[ 96 131 125 134  79 195 116 134 122  86 150 108 103 107 106 150 159 117
 152 160 138 190 140 137 159 106 137 153 123 102] -> <48>
[ 98 115 111 142  90 190 187 148 115  89 157 116  97  86  95 146 147 129
 162 170 137 187 145 121 164  97 133 143 117 107] -> <9>
[ 97 128 124 132  81 194 191 137 120  87 149 109 104 125 105 149 158 118
 154 165 137 192 139 134 160  97 136 151 121 101] -> <38>
[ 96 131  97 134  79 195 192 134 122  86 150 108 103 107 106 150 159 117
 152 160 138 190 140 137 159  97 137 153 123 130] -> <130>
gone <38>: [125 149  97 104 105 109 158 191 118 154 137 137 165  81 128 149 121 160
 151 120 192 194  87 101 132 134  97 139 136]  [124]
gone <48>: [138 190  86 106 137 122 102 123 150 106 125 159  79 195 160 108 131  96
 117 150 137 134 116 159 140 134 103 152 153]  [107]
gone <130>: [138 108  86  97 150 192 122 134 130  97 131 150 153 103 117 152 106 137
 195 134 160 123 137 159 140 190 159 107  79]  [96]
gone <48>: [123 150  96  79 107 153  86 131 106 122 102 159 116 134 137 108 134 137
 152 150 125 160 140 106 103 195 138 190 159]  [117]

[214 189 181 103  91] = <207>
[138  80  81 171 173] = <179>
[161 175 175 105  99] = <116>
[169 161 159 118 103] = <174>
[152 192  86 165  87] = <178>
[189 173 168 106  82] = <217>
[222 203 192 107  79] = <52>
[218 196 188  96  80] = <92>
[118  75 175  37 163] = <200>
[161 175 129 134 126] = <42>
[131 145 125 139 139] = <18>
[108 108  83 157  67] = <162>
gone <18>: [139 139 131 145]  [125]
gone <52>: [ 79 192 222 203]  [107]

[ 80 178 142 107] = <96>
[56 90 91 90] = <70>
[105 126 141  85] = <106>
[ 56 106 139 101] = <47>
[171 136 131  86] = <146>
gone <70>: [91 90 90]  [56]
gone <70>: [90 56 90]  [91]
gone <106>: [105 141 126]  [85]
gone <70>: [90 90 56]  [91]
gone <47>: [106 101 139]  [56]

[149 125 121 164  96 101  76 136 136 145 105 162]  <99>
[142 102 134 165 106 112  76 130 144 181 116 159]  <55>
[130 109 152 165 113 109  76 121 156 168 117 135]  <62>
[146 133 114 151  95 115  76 147 120 133 121 199]  <145>
[139 132 133 157 107 121  76 136 136 176 127 179]  <51>
gone <51>: [107 132 136 136  76 127 139 157 121 179 176]  [133]
gone <62>: [165 121 135 117  76 156 109 130 168 113 109]  [152]

[ 62  78 158  69 123  61 142 107  77 187 192 123] -> <131>
[105 119 141 112 138 105 144 138 137 138 141 124] -> <138>
[200 175  95 206 133 206 100 147 194  48  34 140] -> <135>
[141 133 120 147 160 128 166 179 161  93 101  97] -> <4>
[141 133 120 147 152 128 133 132 118 141 133 147] -> <59>
[136 174  70  98 163 103 180 179 158 114 124  74] -> <82>
[152 108 144 176 118 160  86  87  94 145 122 176] -> <31>
[ 62  78 158 161 123  61 142 107  77 187 192 123] -> <140>
[124 129 125 123 131 122 133 131 126 129 132 125] -> <14>
[ 62  78 158  69 123  61 142 133  77 187 192 123] -> <93>
gone <93>: [ 78 123 123 133  61 192  77  62  69 142 187]  [158]
gone <4>: [ 93 120  97 101 141 166 128 133 147 160 179]  [161]
gone <4>: [ 93 101 179 166 133 161 120 147 128 141  97]  [160]

